These are the activations of a small neural network, seen along a few directions. Each row is one input.
In each table, some parts of the input vary, and every possible input appears once, in random order.
Descriptions start from the smaller parts, as in this example, which fits no table here: line(6) and (point or ring(11) or (values(3) and ring(5))).
Shared parts are said once, and a part with two or three values counts as separate values.

Table:
row 1: [  6.8  -3.1   5.9 -38.1  36.9  45.2  18.4  17.8  -7.1 -28.0  33.2   7.0]
row 2: [  8.7 -20.9 -35.4 -25.3   9.4  -5.0  41.3 -21.5  28.9 -19.2   2.7   4.9]
row 3: [ 30.3  15.3 -10.5 -38.0  21.1 -17.9  65.4  22.4  13.1   3.5  29.7  27.3]
row 4: [-46.0  42.0 -22.7  12.1 -47.2 -63.8 -69.0  29.6 -56.0  29.3  -3.4 -28.5]
row 5: [  4.5  -3.9  -4.2  62.8 -36.9   5.5 -35.9  11.6  11.4 -10.0 -31.5  28.4]
row 6: [-40.8  24.3  12.0  10.5  -9.7 -59.0 -26.2   3.3 -50.3  53.3   1.8 -76.5]
row 7: [ 18.8  41.5  43.0  22.4  48.4 -27.7  13.2  22.7  24.0  30.5   3.8  15.4]
row 8: [ 29.8   4.5 -28.9 -36.2  11.3   5.1  47.5   3.0  26.8  -0.4  14.5   8.5]
row 9: [  0.3   7.6 -13.6  60.1  -7.2 -18.1 -37.2  11.8  22.2 -19.8  -9.4  37.1]
row 10: [ 13.7 -13.7  26.4  35.1   9.6   0.9 -10.7 -22.3  19.9  12.3 -41.5 -12.8]
row 11: [ -5.7 -21.8  -0.3  50.7 -61.9  18.2 -55.8   1.3  18.9   4.5 -39.0  20.5]
row 12: [  9.8  -4.9  24.4  40.5  30.5 -20.3  -3.0 -15.6  31.2  -0.8 -13.2  -8.9]
row 13: [-15.5 -31.2   2.2 -33.3  11.4  55.6   8.6 -17.6 -11.4 -34.2  -4.8   1.0]
row 14: [ 11.6  58.1  -4.2  33.1  21.7 -29.1 -32.2  39.2  12.5  13.6   0.6  66.6]
row 15: [ 19.7  36.4  -8.6  48.1  -1.3  -8.6 -35.3  31.7  19.4   0.3  -1.3  43.0]
row 16: [23.7 28.5 25.3 22.9 38.0 -6.9 -4.7  4.7 36.2 24.3 -9.2 -3.7]
row 17: [ 11.3 -35.7  37.2  28.5 -20.0  11.5 -26.2 -30.1  20.4  23.6 -44.3 -20.2]
row 18: [ -5.4   7.7   6.0 -39.8  59.2  27.4  29.1  32.2 -15.4  -9.6  43.8  29.6]
row 19: [ 15.8 -50.7  -8.0 -26.8 -49.5  22.6  32.5 -40.8  10.1  -1.6 -13.4  -4.8]
row 20: [-22.3  17.2 -34.1 -59.8 -40.9 -48.2  20.6 -14.6 -57.0  15.6  25.5 -66.5]
row 21: [-20.7 -55.9   6.4 -25.0 -15.8  69.5  -0.2 -34.9 -16.5 -17.5   3.1  -2.8]
row 22: [ 19.0 -33.2 -19.1 -20.2 -22.5  13.1  47.0 -25.5  11.0 -12.2 -14.0  -0.3]
row 23: [-52.1  17.9   0.2 -56.9 -17.8  -4.8  -1.9  -2.3 -89.6  -9.9  44.0 -67.5]
row 24: [-15.2 -25.9   0.3 -27.2  33.1  34.5  14.2  -6.2  -2.8 -47.5  22.5   3.3]
The inputs of row 5 and row 13 match in every part but one. If row 9 is changed in the same way as row 5 into row 13, which row does it become? -> row 24
What is each input in this table made of? -> line(4) and (point or line(5))
Change only the line(4) part in row 15. List by row number the other rows that result. -> row 1, row 8, row 16
Start at row 19 and move only the line(5) part, one step at a time. The first step leads to row 22. Which rows follow, in order? -> row 2, row 8, row 3

Table:
row 25: [ -5.0  33.7  -4.4  25.3 -22.2 -11.2 -56.9  21.9   7.4  -2.3 -11.1  20.6]
row 26: [-15.3 -45.9 -17.9 -61.8 -13.2  46.3  43.3 -21.1 -36.6 -37.8  34.6 -35.3]
row 27: [ 39.5  16.4   1.5 -16.7  38.0   5.3  42.7  14.1  37.7   8.3   9.2  46.2]
row 28: [ 54.6 -24.8  10.6  66.0  -4.3   1.1  12.7  -8.5  72.7   7.9 -41.9  46.6]
row 29: [ 24.0   2.4  17.7  22.1  41.0  35.7 -16.4  -3.1  53.1  -9.0 -20.0  38.5]
row 30: [-19.2  13.7  -1.4 -30.1  -5.8 -42.8   9.6   1.3 -40.5  25.0  12.6 -63.7]
row 31: [-11.3   4.8  12.2  84.8 -31.4 -53.1 -54.3  -3.9  13.3  52.9 -43.7 -17.5]
row 32: [ -5.6  46.7  15.8  14.6   0.0 -38.1 -12.2  26.2 -29.8  13.8  13.7  -6.8]
row 33: [ -8.2  -8.7 -13.5 -33.2   8.2  22.6  26.3  11.6 -21.1 -29.2  25.1 -10.4]
row 34: [-21.6   4.1 -14.0 -38.5 -19.9  -5.2   3.5  16.2 -39.0 -25.4  23.3 -13.5]
row 35: [ 27.2 -28.8  31.6  58.3  16.7  43.1 -27.5 -11.8  58.5   3.5 -50.1  52.6]
row 36: [-10.0  -8.9   0.2  76.3 -44.3 -15.8 -63.6  10.8  12.2   2.7 -34.0  34.5]
row 37: [  5.0   8.7 -12.8  45.3  12.1   3.7 -31.5  12.9  22.4 -14.2  -5.3  27.0]
row 38: [ -9.1   8.1  10.6  84.2 -35.9 -33.0 -55.2  -1.9   6.7  23.9 -44.6   7.0]
row 39: [ -2.6  48.7   6.2  34.2 -13.6 -28.1 -49.7   9.5   0.7  18.9 -21.6  -5.4]
row 40: [-35.4 -22.1 -18.7 -57.8 -24.5  -3.5  22.0 -35.0 -63.3  -7.3  19.7 -58.1]
row 41: [ 51.0   4.8  -3.7  29.3  20.2  -5.4  24.2   0.3  65.7  -5.2 -13.1  34.8]
row 42: [ 14.2 -11.2  10.4  68.1 -17.9  26.0 -47.3   8.3  30.8   5.2 -40.7  39.5]
row 43: [-18.2  18.8  -3.7 -30.5 -10.8 -22.5   9.5   3.5 -46.3  -3.5  11.9 -39.6]
row 44: [ -7.7 -61.7   3.8 -69.5  17.6  61.3  64.0 -40.2  -7.9 -40.4  28.3 -22.8]
row 45: [ 22.7 -10.8 -18.1 -60.0  26.5  21.0  66.4  -9.5  23.1  -8.9  10.0  12.4]
row 46: [ -7.2  42.6  18.7  14.9   5.2 -59.8 -11.9  24.8 -23.3  43.2  14.9 -31.1]
row 47: [  9.0  -3.8  15.5   3.0  60.3  21.5  18.1   9.9  21.5 -11.1  16.2  43.5]
row 48: [-32.1 -25.7 -21.1 -80.9 -39.0  28.6  10.9 -18.9 -54.3 -23.5  25.9 -32.4]
row 49: [-10.6  33.5  -1.0  48.2  -4.6 -62.8 -44.3   4.0   4.8  40.3 -15.0 -28.5]
row 50: [-30.0 -15.6  -7.7 -71.2 -24.1  -9.5  17.0 -35.3 -57.0  27.4  14.9 -83.4]
row 51: [-2.3 14.5 -5.3 11.8 27.9  3.4 -1.5 28.1 -6.4 -8.6 24.5 31.1]
row 52: [ 16.0 -53.0 -20.0 -74.6   1.2  33.0  94.4 -40.5   7.6 -26.1  27.0 -18.6]
row 53: [ -0.8 -19.8   5.8 -54.4  42.6  48.8  36.3 -10.0   8.9 -22.9  11.1   7.7]
row 54: [-11.1  39.3   3.0  -7.1  -5.9 -10.7 -28.7  36.5 -21.7   2.2  18.3  25.1]
The inputs of row 36 and row 54 match in every part but one. If row 31 is changed in the same way as row 36 into row 54, which row does it become? -> row 46
What is each input in this table made of? -> line(5) and line(6)
Start at row 40 and move only the line(5) part, one step at a time. The first step leads to row 43. Which rows follow, in order? -> row 32, row 39, row 38
